[139  76 113 172  83  92 130 104 146 124 125 112 160 180 144 141 132  95
  89 163 131  85 168 106 131  84  97 163 163 102 135  89] -> Koga
[100  96 108 160 127 117 113 131 139 124 104 120 131 169  92 156  96  79
 170 106 147 148 170 137 168 124 127 164 128 111 134  97] -> zalu
[125  75 115 181 118 180 144  65 144 161 154  97 137 175 148 149  98  58
 120  99 100 101 180  86 135  88 119 144 154 137 114 102] -> kavu
find: [100  96 108 160 127 117 113 131 139 124 104 120 131 169  92 156  96  79
 170 106 147 148 170 137 168 124 127 164 128 111 134  97] | zalu
howmany Koga: [89] | 2

[152 145 103 118 118 114 108 123 125 119 140 122 123 125 148 137 112 122
 114 136 118 104 124 160 113 119 102 147 117 116 137 129 126  99 144 120
 112 117 153 122 128 158 126 139 150 105 133 120 120 115 147 122 126 126
 142 134 127 129 129 139] -> reb
[133 140 135 133 133 115 124 138 136 122 107 138 164 162 122 132 102 126
 117 131 119 127 141 127 108 111 142 137 132 137 139 179 131 113 134 136
 119 132 125 149 131 115 134 154 122 152 123 137 124 143 111 122 175 138
 134 126 143 130 129 131] -> kul
[140 143 117 130 117 108 110 148 129 121 128 129 152 132 131 135 102 119
 115 132 121 116 138 152 108 116 105 153 120 124 136 142 139  99 142 127
 112 127 144 141 127 139 147 158 129 129 122 127 120 118 127 123 148 135
 143 116 131 138 143 138] -> rosaf
[117 144 134 140 150 121 137 139 133 154 129 164 128 137 126 135 109 130
 113 118 120 149 133 118 108 135 105 129 145 131 151 137 108 165 119 111
 113 142 112 122 129 114 118 115 124 130 132 147 120 111 112 144 122 118
 140 139 139 120 126 119] -> ruteg
[125 139 136 126 160 120 141 118 138 126 127 154 129 141 133 135 104 150
 112 133 116 134 122 115 108 118 128 122 154 130 155 146 108 159 129 113
 118 134 116 119 136 120 115 114 126 127 148 146 120 132 110 124 135 121
 129 162 130 117 121 148] -> zez
find: [117 144 134 140 150 121 137 139 133] | ruteg
find: [113 134 136 119 132 125] | kul
find: [133 140 135 133 133 115 124 138 136 122 107 138 164 162 122 132 102 126
 117 131 119 127 141 127 108 111 142 137 132 137 139 179 131 113 134 136
 119 132 125 149 131 115 134 154 122 152 123 137 124 143 111 122 175 138
 134 126 143 130 129 131] | kul
find: [117 144 134 140 150 121 137 139 133 154 129 164 128 137 126 135 109 130
 113 118 120 149 133 118 108 135 105 129 145 131 151 137 108 165 119 111
 113 142 112 122 129 114 118 115 124 130 132 147 120 111 112 144 122 118
 140 139 139 120 126 119] | ruteg

[124 130 121 102 111 126 108 115 118 118 124 101 124 144 117 140 134 149
 132 133 126 135 130 153 125 151 141 123 119 125 103 112 138 138 125  98
 136 121 113 134 159 108] -> muve
[145 144 117 121 112 162 120 126 107 134 151 141 123 147 139 154 126 127
 124 130 153 108 105 122 120 127 125 133 117 139 125 137 141 101 115 136
 115 120 145 128 116 103] -> lan
[124 130 121 102 111 126 108 115 118 118 124 101 124 144 117 140 134 149
 132 133 126 135 130 153 149 151 141 123 119 125 103 112 138 138 125  98
 136 121 139 148 132 157] -> Mitu
[166 136 114 143 144  88 133 157 144 140 120 150  98 105 111 133 129 146
 106 144 168 113 145 112 146 154 154 131 143 105 118 143 106 148 147 150
 124 104 130 123 103 152] -> zozod
[124 126 121  98 117 123 110 114 117 119 121 101 127 142 117 145 137 146
 126 137 125 130 124 151 126 146 141 118 121 130 103 112 137 138 125  95
 138 121 136 150 133 160] -> Dazo
[166 136 114 143 144  88 133 157 144 140 120 150  98 105 111 133 129 146
 106 144 168 113 145 112 146 154 154 131 143 105 118 143 106 148 147 150
 124 104 130 138 103 152] -> vapo
[150 125 117 121 112 162 120 126 107 134 151 141 123 147 139 154 126 127
 124 130 153 169 105 122 120 127 125 133 117 139 125 137 141 101 115 136
 111 120 145 128 116 103] -> binaz
[148 121  98 145 151 131 123 104  96 117 130 130 112 136 139 154 112 130
 106 137 147 149 115 143 108 119 143 137 122 171 125 123 141 122  98 120
 113 118 143 149 130 132] -> lozov
find: [113 134 159 108] | muve
find: [166 136 114 143 144  88 133 157 144 140 120 150  98 105 111 133 129 146
 106 144 168 113 145 112 146 154 154 131 143 105 118 143 106 148 147 150
 124 104 130 123 103 152] | zozod
find: [166 136 114 143 144  88 133 157 144 140 120 150  98 105 111 133 129 146
 106 144 168 113 145 112 146 154 154 131 143 105 118 143 106 148 147 150
 124 104 130 138 103 152] | vapo

